A small network was trained on invented records. Each row is its activation on one of them, seen along a few directions.
Records have a field called C. Each example row is followed by its value.
Other fields move the rows too, some of them a lot.
In the rows, 500 means zero.
Strong random noise was added to every row along 3 fixed directions; ignore it. To show where, here is one row again and again, with new noise each time:
[576 304 697 265 539 347 489 798 321 533 612 435 287 531 475 397 397 420
 283 525 355]
[468 518 447 607 578 554 428 176 531 436 404 387 585 502 533 556 545 612
 618 492 512]
[366 642 532 442 462 753 493 475 668 616 312 457 716 475 505 497 604 702
 727 491 582]
[465 573 631 261 665 566 467 756 569 489 175 363 513 444 732 657 756 639
 353 512 663]
[569 366 599 393 634 360 444 550 371 424 485 375 347 512 575 528 504 479
 312 516 443]

[380 722 629 428 421 752 632 716 693 665 347 494 708 423 568 476 587 693
 567 543 665]
c8
[515 433 637 572 342 511 618 570 426 609 737 503 485 510 391 276 251 491
 490 576 378]
c8
[569 495 562 645 448 475 554 446 418 435 531 437 476 468 547 482 386 501
 382 574 531]
c7
[543 345 742 406 445 468 535 863 352 566 522 423 303 451 550 502 413 510
 265 601 476]
c4
[562 424 458 601 377 383 503 468 412 477 662 584 458 547 388 407 306 371
 489 517 382]
c5
[509 416 768 353 249 523 635 946 420 674 611 504 448 511 384 277 298 471
 380 577 418]
c5
[458 669 333 711 510 537 480 235 600 430 439 542 659 504 523 573 537 577
 641 486 548]
c1
[451 594 697 351 466 636 608 892 560 621 405 475 545 414 618 457 564 597
 377 581 637]
c3
[510 537 552 552 481 437 565 467 506 405 542 489 412 529 565 529 471 462
 391 541 542]
c6
[505 682 490 428 526 537 491 738 589 492 328 537 573 449 696 636 673 520
 393 530 679]
c2
[533 396 691 470 440 463 573 730 368 566 668 467 410 482 491 339 353 471
 350 579 436]
c3
[559 470 606 634 407 511 565 497 428 474 532 434 514 483 534 447 369 512
 402 593 512]
c7
[557 455 536 442 437 342 475 709 431 529 723 586 408 535 412 396 362 377
 379 519 382]
c2
[448 484 496 486 461 569 532 559 542 628 520 498 591 495 374 425 496 555
 625 463 446]
c6
[527 451 712 375 556 469 539 807 456 530 319 395 378 424 707 665 585 588
 223 552 624]
c4
[460 637 598 598 392 681 586 546 595 523 319 425 682 439 633 526 538 645
 499 595 660]
c1

Here are new rows. What is C for each?
[476 532 442 562 588 547 421 224 510 440 387 410 555 481 551 573 580 588
 581 493 542]
c6
[538 436 563 652 424 424 557 399 388 449 575 392 436 522 463 434 349 497
 418 532 433]
c5
[594 488 594 608 419 439 587 516 415 450 565 453 451 469 546 461 350 474
 354 587 522]
c1
[499 429 579 624 580 533 530 344 504 452 365 233 538 439 573 562 588 657
 417 534 543]
c6
[468 387 475 512 399 430 482 485 456 633 734 630 434 548 286 423 315 481
 583 458 299]
c4
[554 462 656 467 555 429 576 687 425 482 517 405 401 473 626 489 466 500
 242 565 530]
c8
[555 466 548 347 513 306 498 815 412 482 540 573 336 512 486 493 470 369
 266 490 456]
c5
[558 559 517 372 623 399 479 772 487 424 385 539 431 470 644 628 612 462
 248 512 598]
c7
